These are the activations of a small neural network, seen along a few directions. Each row is one input.
Each table varies a few parts of the input and shows all the possible inputs, shuffled.
Descriptions start from the smaller parts, as in this example, which fits no table here: one of 4 places along a line, together with either a single point or one of 11 places along a line or (one of 2 separate values, together with one of 8 places around a ring).
Shared parts are said once, and a part with two or three values counts as separate values.

Other details of the inputs shift rows strongly along two fixed directions, in all tables alike. That doesn't count.

Rows:
x1: [-41 -27  34  13  72   2  36 -54   0 -38 -18 -36]
x2: [ 29  26   9  22 -31  -7 -29  19  29   5  -7  23]
x3: [ -5 -31   3 -11 -12  -4  -6 -29  25  25  -3  -2]
x4: [-13  26 -41   9 -13  69  31  48 -42  37  -1 -16]
x5: [ 40 -16 -14 -12 -80 -28 -25 -13  30  -8  -2  14]
x6: [-23  30 -33  10  12  68  36  49 -57  31   9 -19]
x7: [-45   8  22 -38  79 -10   4  11  19 -25 -24 -13]
x8: [ -8  -9  16  -8  51 -34 -16  14 -19 -41  11 -18]
x9: [ 32 -17   8  46 -19 -22 -42  -5  21  22   7   4]
x10: [ 51  26  12  36 -43 -31 -45  11  36   3  -3  35]
x11: [ 32  -1 -53  24 -58 -40 -28  -1  41  10 -23  20]
x12: [-15 -19   5 -22  39 -29 -14  12   1 -41  -5 -21]
x13: [-26   4  21 -47  36 -20   6 -15  25 -14 -12  13]
x14: [ -7   5   4  28 -10  82  11  37 -32  53  13 -29]
x15: [ 48 -10  -5   5 -73 -34 -32 -10  15 -10  16  23]
x16: [ 28 -20  13  23 -26 -20 -25 -28  12  28  20  18]
x17: [-34 -12 -28 -39  41 -34  19 -23   1 -10  -7   5]
x18: [ -8  38  13 -22 -24  84  35  32 -27  36   7   5]
x19: [ 20  21  26  -3  -8 -20 -14  -9  11   1  11  36]
x20: [-16 -34   4   1  28 -24 -23 -14  36   5 -18 -18]
x21: [ 25 -12 -14   0 -44 -22 -29  13  26 -18 -13  -9]
x22: [-23   9  21 -21  57 -19  -9  11  22 -22 -17   2]
x23: [ 32  10 -33  39 -23 -42 -26   6   5   5   2  23]
x24: [ 41  -6   4   3 -46 -32 -26  -8  -3 -13  23  18]
x25: [-38  -2  -7 -26  80 -35  23 -16 -37 -14  17   8]
x26: [-11  22 -38 -11 -28  67  44  23 -48  43  11   1]
x27: [-46 -34  18 -13  87  -8  -3  -4   4  -4  -7 -31]
x28: [-28   1  14  -6  10  91  39  17 -53  54  28 -25]
x29: [  5 -31   6  -2 -13 -10 -13 -28  22  24   4   7]
x30: [ 35  -2  -7  18 -44 -14 -31  21   6 -13   6  -2]
x31: [  0  10  -4 -24 -41  76  30  33 -48  18  19 -19]
x32: [ 27  11 -30  49 -48  -9  26 -38  10 -22 -23  10]
x33: [  5  28 -36   7 -46  58  34  22 -47  46  20  10]
x34: [-21  10  31 -32  49 -23   2 -12   8 -16   5  20]
x35: [-31  14  41  -2  63  -7  37 -37  10 -61 -29  -9]
x36: [ -9 -12  20   4  26 -18  25 -36  -3 -74 -15 -26]
Each input here is: one of 4 separate values, together with either a single point or (one of 2 separate values, together with one of 4 places along a line).
- Changing only the choice among 4 separate values turns x9 into x8. The same change can be made to x1. Which row results? => x36
- Change only the place on the line of 4 in x17. List by row number the other rows that result. => x25, x26, x33
- Change only the choice among 4 separate values in x30. List by row number the other rows that result. => x2, x6, x14
- Change only the place on the line of 4 in x29. List by row number the other rows that result. => x3, x16, x28

Rows:
x37: [ -4  -8  -9  -7  12 -36   6 -25   3 -38  -6   4]
x38: [-30 -23  -5 -20  48  -8   4  -2 -16  12  13 -12]
x39: [ 23   5  25  13 -27   6 -23   1  29  10  -5  12]
x40: [ 27  -5  16  18 -37  -2 -25 -10  34  14  -8  11]
x41: [ 20  24 -13  -4 -36  -6  -4  13   3   1   0  27]
x42: [-37 -23  10 -12  54  11  10  -8  -6  17   3 -17]
x43: [ 16   5   2  35 -19  32 -13  28  -4  18  -4 -18]
x44: [-24   9   4 -37  49  -5   5  22 -25  -7  14   0]
x45: [  1   9   4 -13  14 -42  -2 -15  19 -41 -11  20]
x46: [ -8 -20  -2 -15  24 -39 -22  -8   9   2  10   6]
x47: [ -9 -16  -3 -13  23 -37 -19 -11  17   8   4  11]
x48: [-14   4   6   1  -4  57  12  19 -18  43   9 -13]
x49: [ 27 -15  10  25 -39  -4 -25 -16  24  12  -2   4]
x50: [-29   6  -3 -36  49  -4  12  12 -18   1   6   0]
x51: [ 23   5   0  41 -26   4 -14  11  10  -6 -12 -11]
x52: [-40  -2 -16 -26  48  25  33   8 -37  19   9 -14]
x53: [ 13   1 -26  16 -37   1  17 -20   3  -4  -9   9]
x54: [ -9   3 -26  -7  -9  42  24  19 -40  33  17 -10]
x55: [ 20  17 -13   6 -41   1   7  -3   7  -9  -9  15]
x56: [ 16  26 -12  -6 -36  20   6  27 -21   6   9  13]
x57: [ 19  11 -19  -3 -36  -9  -3   9  -6  -1   4  16]
x58: [-15 -28   5  -1  24  -2  -5 -10   1  15   7 -12]
x59: [  7  -5  12   0   4 -36  -4 -24  19 -40 -10   2]
x60: [  4 -13  35  -4  23 -31 -28 -11  28 -19  -2   4]
x61: [-11 -20  12  11  17   3  14 -26   0 -11  -6 -19]
x62: [ -3   0  -6  15 -16  38  34 -10 -21  -3  -2 -20]
x63: [ -7  11  -2 -15  -6  46   7  37 -30  36  19  -8]
x64: [  5  -6  32   0  17 -33 -16 -17  25 -34  -7   2]
x65: [ -3  20  -8  -7 -14  38  30  16 -30  -8   2  -8]
x66: [ -4  -8 -16 -14  12 -43  -3 -15  -1 -22   1  11]
x67: [ 16 -12   2  13 -31   5 -22   1  11  26   8   3]
x68: [ 29  -2  14   9 -35 -10 -39  11  25  15   7  17]
x69: [ 30   8 -35  20 -29 -30 -32  25   6   7   2  13]
x70: [ -1   3  -3  20  24 -24  -1   0   3 -40 -14 -14]
x71: [ -7 -24  12  13  18 -23   4 -41  24 -14 -15  -6]
x72: [ 15  29   9  11 -36  36  16   9  -1  -4  -6   3]
x73: [ 20  -5 -26  18 -42  -8   9 -20   1 -10  -4   7]
x74: [-14  16  13  11  -9  79  39  10 -29  22  -2 -26]
x75: [  2   1 -26   4  22 -56 -18   8   3 -31  -7   7]
x76: [-20  12  24 -16  38  10  23   2 -15 -36  -2 -14]
x77: [-22   9 -14  -1  48 -11  16  14 -22 -40  -9 -17]
x78: [ -2  20   7   3 -14  39  28   3 -11  -5  -7  -9]
x79: [ 20  13  23  15 -30  12  -6  -2  20  -2  -8   7]
x80: [ -4 -29 -11  -5  18 -50 -22 -24  27  10   2  14]
x81: [ -6 -35  15   8  24 -24 -11 -32  19  -5  -4  -9]
x82: [ -7  -9 -14 -18  18 -32  -8  -5  -4  -3   9   7]
x83: [ 15 -17   4  27 -29  14  -7 -20  20  26  -7  -1]
x84: [-28 -10  24  -6  44  13  21 -15 -13 -18  -3 -26]
x85: [-39  12 -12 -28  41  25  39   9 -40  -1   3 -10]
x86: [ 18  16 -20  -2 -38  -6  -1   6   2   5  -2  21]
x87: [ 20  12 -21  15 -49   5  11 -11   4  -4  -8  13]
x88: [-26   2  15 -34  52   0  -4  24 -17   2  16  -3]
x89: [ 21   4  16  19 -34   4  -7 -12  25   0 -12   5]
x90: [  5   4   4 -13  12 -44  -5 -12  12 -46  -5  15]
x91: [ 25   9 -19  -3 -41  -5 -15  16  -2  18  10  16]
x92: [ -3  10 -18   8   6  22 -10  47 -22  25  10 -12]
x93: [ 16   2 -34  10 -46  12  12   1 -18  15   6   6]
x94: [-34   0   7  -2  60  30   3  39 -29  10   6 -33]
x95: [ -5 -16  18 -11  22 -19 -22   0  13   2   6  -1]
x96: [-21  -6  30 -10  41   6  13  -8  -6 -23  -4 -21]
x97: [ 16  -7  11  21 -30  14 -12 -13  21  21  -6   2]
x98: [ 23  -5  17  15 -32  11 -19   0  16  13   0   0]
x99: [-14  24   0   7 -14  75  48   9 -34  10  -2 -22]
x100: [-33  -4  23 -23  50  22   6  13  -8  14   5 -14]
x101: [ 17   2  -7  -2 -28 -10 -24  10  17  27   5  19]
x102: [-13  12 -29  -4 -13  44  39  11 -37  23   4  -5]
x103: [ -6 -10 -14 -17  21 -49 -14 -16  14  -5   1  17]
x104: [  2   5  -2 -23  19 -47 -22   1  17 -10   2  26]
x105: [ 22  13  -1  -1 -34   2 -25  22  14  29   9  23]
x106: [ 13  11  -4  19 -40  33  20  -4 -12  -2  -2  -9]
x107: [ -8 -15   0   8  17 -27  14 -42  17 -28 -15  -3]
x108: [ -6  -8  26 -13  29 -27 -28  -1  28  -2   0  11]
- Changing only one part turns x75 into x69. The same change can be made to x93. Which row results? => x54
- Changing only one part turns x52 into x83. The same change can be made to x44. Which row results? => x60
- What is each input in this table made of? => one of 8 places around a ring, together with either a single point or (one of 2 separate values, together with one of 4 places along a line)
- Change only the choice among 2 separate values in x74. List by row number the other rows that result. => x84
- Change only the choice among 2 separate values in x55. List by row number the other rows that result. => x65
- Which other rows agree with x70 in the place on the ring of 8? List them by row number. => x59, x62, x72, x76, x78, x99, x106, x107
- Change only the place on the line of 4 in x53. List by row number the other rows that result. => x45, x55, x87
- Change only the place on the line of 4 in x48. List by row number the other rows that result. => x42, x100, x108
